These are the activations of a small neural network, seen along a few directions. Each row is one input.
In each table, some parts of the input vary, and every possible input appears once, in random order.
A made-up example of a description, with smaller parts first: one of 5 places around a ring, together with either a single point or (one of 2 separate values, together with one of 4 places along a line) or one of 11 places around a ring.
Shared parts are said once, and a part with two or three values counts as separate values.

Other details of the inputs vary at random and push rows far along two fixed directions, the same in every table; ignore that.

A family of inputs:
R1: [ 52 -29  18  -3 -25   9 -11 -14  -1  10 -26  25  38]
R2: [-22  21  -1  10  21   3  35  32  20  -1  29  -6  22]
R3: [ -8  20 -13  12  12  -5  37  31  29 -18  10 -18  29]
R4: [ 11  24 -40 -16 -17  -9  24 -10 -21 -10   8 -27 -22]
R5: [-60  10  -9  11  18 -11  39  10   4   1   3 -12   4]
R6: [-25  29 -12  17  27   6  29  37  24  28   5 -19  -3]
R7: [ 17 -45  38  -1  -2  15 -18  -3  11  29 -24  29   9]
R8: [ 49 -14  40  13   2  25 -95  -3  -5   0 -34  21   0]
R9: [-42  30 -21  44  38   7 -11  41  -3  -9  10  25  -2]
R10: [ 20 -16   4   4 -27   5  -8 -13  -7  39  -4  31 -17]
R11: [ 17 -23  22  49   0  -2  16  36  50  26 -25  30  47]
R12: [ 12   7 -10  -8   5  -2  11  -9  12 -15   8 -32  -1]
R13: [-43   8 -16  14  10 -19  40   7  10 -10 -15 -23  10]
R14: [-12 -18  12 -64  13   3 -20 -21 -24 -18   5 -38 -47]
R15: [-18  18 -20   6  26 -15  29  16  26 -12   6 -39   0]
R16: [ 27 -43  28  -9 -44  -9 -24 -44 -13  14 -37  22   8]
R17: [  9  -2   8  69  -7  22 -40  34  13  30  -9  85  43]
R18: [-30  31 -38  -3  11 -14  44   4 -11 -11  46 -13  -2]
R19: [-22  -8 -15 -34  12 -21  19 -12 -11 -35  -8 -30 -36]
R20: [ 22 -29  46 -22 -21  27 -33 -33  -7  22 -16  -1  15]
R21: [ 10 -25  28 -33  -8  -1 -28 -32  -9  -6 -30 -37 -10]
R22: [ 22 -22  12  57   2   3  14  23  55  35 -27  27  45]
R23: [  8  -7  15  26  13  -3  13  38  47   9 -12  -4  37]
R24: [ 25 -30  23 -43   3   2 -27 -21  -4 -13 -27 -26 -18]
R25: [ 33 -18  43  11   9  39 -93   2 -12  14 -16  30  -3]
R26: [-15  15 -28 -12   2 -18  22  -4  -6 -11  -4 -37 -51]
R27: [ -8 -31  16 -24 -33  -6 -18 -46 -30   8  -2  11 -16]
R28: [ -9  19 -10  22  19   2 -36  15  -9 -26 -10  16 -18]
R29: [-25  43 -44  -3   5  -8  46  11 -17   3  33 -15 -14]
R30: [-14  18  -5   5  19   5  24   9  13   4  27 -13   8]
R31: [  1  -5   7 -52 -15  -3 -14 -48 -30 -33  -7 -51 -26]
R32: [-20  -7  -1  -3  -9 -20  16   1  -3  -3  25  20 -10]
R33: [  7  -8   0  47 -12 -16  32  27  36  15  -9  43  47]
R34: [ 42 -11  23  12 -17  32 -81  -9 -35   8   2  52   9]
R35: [  0  38 -30  18   7   5  39  28  24   6  -6 -25  14]
R36: [-14  37 -17  15  16  14  35  29  16  23  14 -12   7]
R37: [-19  33 -36  -5  -1 -13 -31 -11 -34 -49  11  17 -40]
R38: [ -9  -9  -2 -45  -6  -6 -14 -27 -29   1   8 -31 -78]
R39: [-10 -12  21  45  12   2  22  39  40  31   2  31  34]
R40: [-16  -1  19 -17  17  -7   4  16  12  -3  18 -19 -10]
R41: [ 27   3   0  32 -13  -6  27  27  26   8   1  25  59]
R42: [-25  24 -20  -9   4 -15  37  14 -15 -16  45  -4   3]
R43: [ 14 -24  30 -34   7   6 -33 -24   1   9  10 -21 -32]
R44: [ 24 -48  28 -18 -25   5 -24 -27 -14  22 -14  41  -3]
R45: [ -9   2 -21 -59 -28 -22  -1 -56 -54 -44   9 -47 -35]
R46: [ 15   2 -25 -56 -23 -21  -6 -53 -41 -44  30 -42 -50]
R47: [ 37 -35  41 -29  -8  30 -31 -20  -3  17 -13  10   7]
R48: [-53  17  -3   2  27  -2  31  15   9   2   4 -29  12]
R49: [-12   0 -30 -22 -12 -32  17 -30 -11 -29  19 -15 -37]
R50: [ 29 -38  26  12 -26   4 -19 -19   8  37   2  46   7]
R51: [  3  -9 -11  39  -5  -6  37  22  28  17 -28  42  51]
R52: [-27  22 -28 -13  11  -6  41   7 -20 -13  27  -2   7]
R53: [ 15 -24  22 -26 -34   8 -23 -40 -35  11   1   2   8]
R54: [ 41  13  21  33   5  35 -58  11   2  -5 -25  32  27]
R55: [-20  39 -12  23  30  27 -25  25 -12 -17  18  10   7]
R56: [ 15  -8 -21 -41 -33 -20  -9 -44 -35 -13  -2 -19 -68]
R57: [ 47 -27  29  -8  -7  21 -15  -8  17   8 -35   8  33]
R58: [-35   4 -10  27  24 -10  36  23  25  12  19   0   1]
R59: [-17  62 -47  29  17  -4   2  27 -16 -40  17  18  16]
R60: [-12  31 -27   6  16  -7  28  26  20   4  -8 -42 -13]
Description of these inputs: one of 2 separate values, together with one of 5 places around a ring, together with either a single point or one of 5 places along a line.
- The inputs of R23 and R40 match in every part but the choice among 2 separate values. If R59 is changed in the same way as R23 into R40, which row does it become? => R34
- The inputs of R45 and R53 match in every part but the choice among 2 separate values. If R19 is changed in the same way as R45 into R53, which row does it become? => R7
- Which other rows does R15 become when the choice among 2 separate values takes its other values? List them by row number. => R43
- Which other rows does R12 become when the place on the ring of 5 takes its other values? List them by row number. => R15, R22, R46, R49

A family of inputs:
R61: [  4  -8  -1 -19  -6  -4 -19 -14 -18 -10   4   0 -34]
R62: [11 -1 -4  7 -5 -4 10  3  7  4 -6  6  7]
R63: [ 2 -4 -1  7 -7 -1  9 -1  3  3 -4  6 16]
R64: [ 1 -1  1  9 -7 -3 10  3  6 14  1  8  3]
R65: [-1  0  8 10  5  1 -5  5  7 -5  0  7 13]
R66: [ 9 -2 -1  6 -1 -1  8  7 11  4 -8 -1  6]
R67: [  4 -11   4 -21  -3   0 -22 -12 -13  -9   1  -6 -35]
R68: [ -1 -13  11 -32  -7  -4 -13 -21 -15  -4   3 -22 -31]
R69: [ 7  6  3  4  6  8 -4 10  6  3 -5 -2 13]
R70: [ 3  7 -7 16 -3  1 -4  2  1  7 -7 10  3]
R71: [ 3  7  3  3  3  8 -1  6  3 -1 -4  4 17]
R72: [ -4  -2  -5 -22  -9  -5 -19 -24 -28 -17   1  -8 -25]
R73: [-7 -4  6  8  7  3 -2  9  6  2 -6 12  5]
R74: [ 0 -2  5  5 -1  2  8  0  7  2 -7  0 15]
R75: [ 5 -4 -2  4 -5 -4 10  2  4  1 -7  8 14]
R76: [ -2  -6   8 -30   0   4 -18 -21 -24 -13  11 -12 -25]
R77: [-3  0  1  8  1  6  1  5 -5  6  7 14 13]
R78: [-6 -5  9  4 -1  0  9  3  7 11 -3  3 10]
R79: [-6 -5 -1 10  2  0 -1  8 -1  2 -2 18  6]
R80: [  6  -4   4   4   4   0   7   8  12   3 -11  -5  10]
R81: [ 7 -1  0  9 -3  2  7  4 10  6 -5 -2  8]
R82: [ 4  4  0 11  0  6  0  6  0 11  7 13  5]
R83: [ 1 -6  5  3  5  2  7  4 13 11 -3 -3 10]
R84: [  3  -4   4   3   1  -1   9   3   9   1 -10   2  13]
R85: [11  9 -6  8 -4  5 -1  7  1  3  0  9 10]
R86: [ 7  0 -4 10 -7 -2  9  1  6  6 -3  4  8]
R87: [ 1  1  7 10  9  1 -6  9 11 -1  0  0 10]
R88: [ 0 -3  5  7 -4  0  7  6 10 15 -1  2  3]
R89: [  4  -1  -2 -19  -6   0 -23 -21 -18 -10  -2 -15 -33]
R90: [ 6  3 -2 15 -1 -3 -4  5  6  0  4 11  6]
R91: [ -2  -5  -1 -24  -6  -9 -18 -21 -24 -25  12  -9 -23]
R92: [ -3 -13   4 -29 -14  -8  -9 -25 -23  -8   7 -10 -24]
R93: [ 0 -7  0  4 -4 -2 10 -1  5  8  1 10 14]
R94: [-2 -5  5  2  2  2  9  0 10  8 -2  3 13]
R95: [ -2   5   1  12   7   5  -6   6   6   6 -12  -1   6]
R96: [ 3 -3  4  6  2  2  6  5 10  5 -8 -7 11]
R97: [-93  73 -70  -3  52 -25  78  37  -9 -46  50 -52 -22]
R98: [ 4 -3  1  5  0  1  8  3 12 12  0  1  6]
R99: [ 5  2  3 13  3  0 -6  8 10  0  2  4  5]
R100: [-4 -4  5  8 10  4 -4 13  9  6 -7  6  0]
R101: [ 5 -2 -3  6 -4 -2 10  0  8 12  2  8  6]
R102: [ -4  -2   2 -25  -3  -1 -21 -24 -23 -17  -2 -15 -27]
R103: [ 4  6 -4  5 -4  5 -1  6 -3 -1 -1 11 18]
R104: [ 14   0   0 -29  -8   3 -23 -18 -19 -15   4 -17 -28]
R105: [ 2  4  3  9  5  8 -1  9  4 10  6  6  4]
- The inputs of R83 and R94 match in every part but one. If R97 is changed in the same way as R83 into R94, which row does it become? => R76
- The inputs of R85 and R104 match in every part but one. If R61 is changed in the same way as R85 into R104, which row does it become? => R67
- Describe the family of inputs behind these rows. => one of 5 places around a ring, together with either one of 4 places along a line or one of 5 separate values
- Which other rows does R73 become when the choice among 5 separate values takes its other values? List them by row number. => R65, R71, R76, R102
- Which other rows does R87 become when the choice among 5 separate values takes its other values? List them by row number. => R69, R95, R97, R100
- Which other rows does R78 become when the place on the line of 4 takes its other values? List them by row number. => R74, R84, R94
